These are the activations of a small neural network, seen along a few directions. Each row is one input.
Each table varies a few parts of the input and shows all the possible inputs, shuffled.
A made-up example of a description, with smaller parts first: one of 4 places along a line, together with either a single point or one of 9 places along a line or (one of 3 separate values, together with one of 5 places around a ring).
Shared parts are said once, and a part with two or three values counts as separate values.
(in the rows, 128 means zero)

Other details of the inputs vary at random and push rows far along two fixed directions, the same in every table; ignore that.

Table:
x1: [130 161 133 149 128 114 132 144 135  99 133]
x2: [157 167 148  75 142 134 122 175 162 184 104]
x3: [154  52  87 233 105  44 125 189 179 174  89]
x4: [176 148 136  82 132 132 143 113 165 142 115]
x5: [ 80  57 103 141 129 139 121  77  86  93 168]
x6: [155 138 144 100 154 159 112 160  99 130 111]
x7: [165 134 139  83 147 163 138  96 102  76 125]
x8: [164 136 124 131 110 107 146 116 160 134 107]
x9: [130 130 152 108 128 105 132 124 158 152 117]
x10: [142  89 128 192 103  38 143 148 183 168 106]
x11: [121 145 122  86 140 173 142  82 104 101 166]
x12: [ 62  27  80 174  90 131 102  56  90  80 130]
x13: [107 118 136 131 110 123 133 100 126 135 121]
x14: [ 54  48  64 162 132 180 101  99  54  80 153]
x15: [113 109 107 109 144 161 112 135  99 130 154]
x16: [145  15  62 240  84  46 123 117 159  94  95]
x17: [118 222 154  35 148 221 138  83  87  99 165]
x18: [ 91  58  76 178 129 144 114 121  93 111 151]
x19: [148 128 124 121 147 126 141 121 139 111 148]
x20: [ 96 177 133  47 150 217 117 119  77 133 169]
x21: [132 109 152 132 134 128 119 108  97  95 124]
x22: [ 87 185 163  63 141 186 133  89  87 119 169]
x23: [178 193 159 118 132  84 140 216 195 217  88]
x24: [130 251 205 111 142 121 144 174 147 159 129]
x25: [155  89 101 127 110 110 144  97 154 128 126]
x26: [170 208 166 164 125  63 125 247 194 200  58]
x27: [ 96 160 156 166 121 105 117 150 124 112 134]
Each input here is: one of 3 separate values, together with either a single point or (one of 2 separate values, together with one of 4 places along a line).
- The inputs of x13 and x3 match in every part but the choice among 3 separate values. If x9 is changed in the same way as x13 into x3, which row does it become? => x2
- Which other rows agree with x25 in the choice among 3 separate values? List them by row number. => x1, x4, x7, x8, x11, x16, x17, x19

Table:
x28: [128  76 106 177 122  95 132 119 132 115 146]
x29: [116 157 138  51 128 185 128  87 108 132 124]
x30: [156 126 129 125 129 116 129 148 147 144 105]
x31: [ 71 103 105 124 132 173 111 104  77 111 162]
x32: [164 227 196 123 134  85 144 183 179 161 104]
x33: [ 91  84 108 185 114 108 116 131 114 120 128]
x34: [143  63  92 172 118 101 124 126 133 115 119]
x35: [123 241 183  79 154 166 123 180 118 150 120]
x36: [143 108 126 175 113  73 133 142 162 132 112]
x37: [105  98 104 101 130 171 128  77  94 101 161]
x38: [153 139 131 136 130 105 138 151 156 150 126]
x39: [150 141 141 148 132 102 131 150 141 121 119]
x40: [120 157 133  44 140 193 128  97 108 139 143]
x41: [102  92 105 104 117 167 123  70  98 104 137]
x42: [157 108 121 176 125  80 131 156 155 125 112]
- The inputs of x38 and x41 match in every part but one. If x28 is changed in the same way as x38 into x41, which row does it become? => x32
- What is each input in this table made of? => one of 3 separate values, together with either a single point or one of 4 places along a line
- Change only the place on the line of 4 in x34. List by row number the other rows that result. => x30, x39, x42
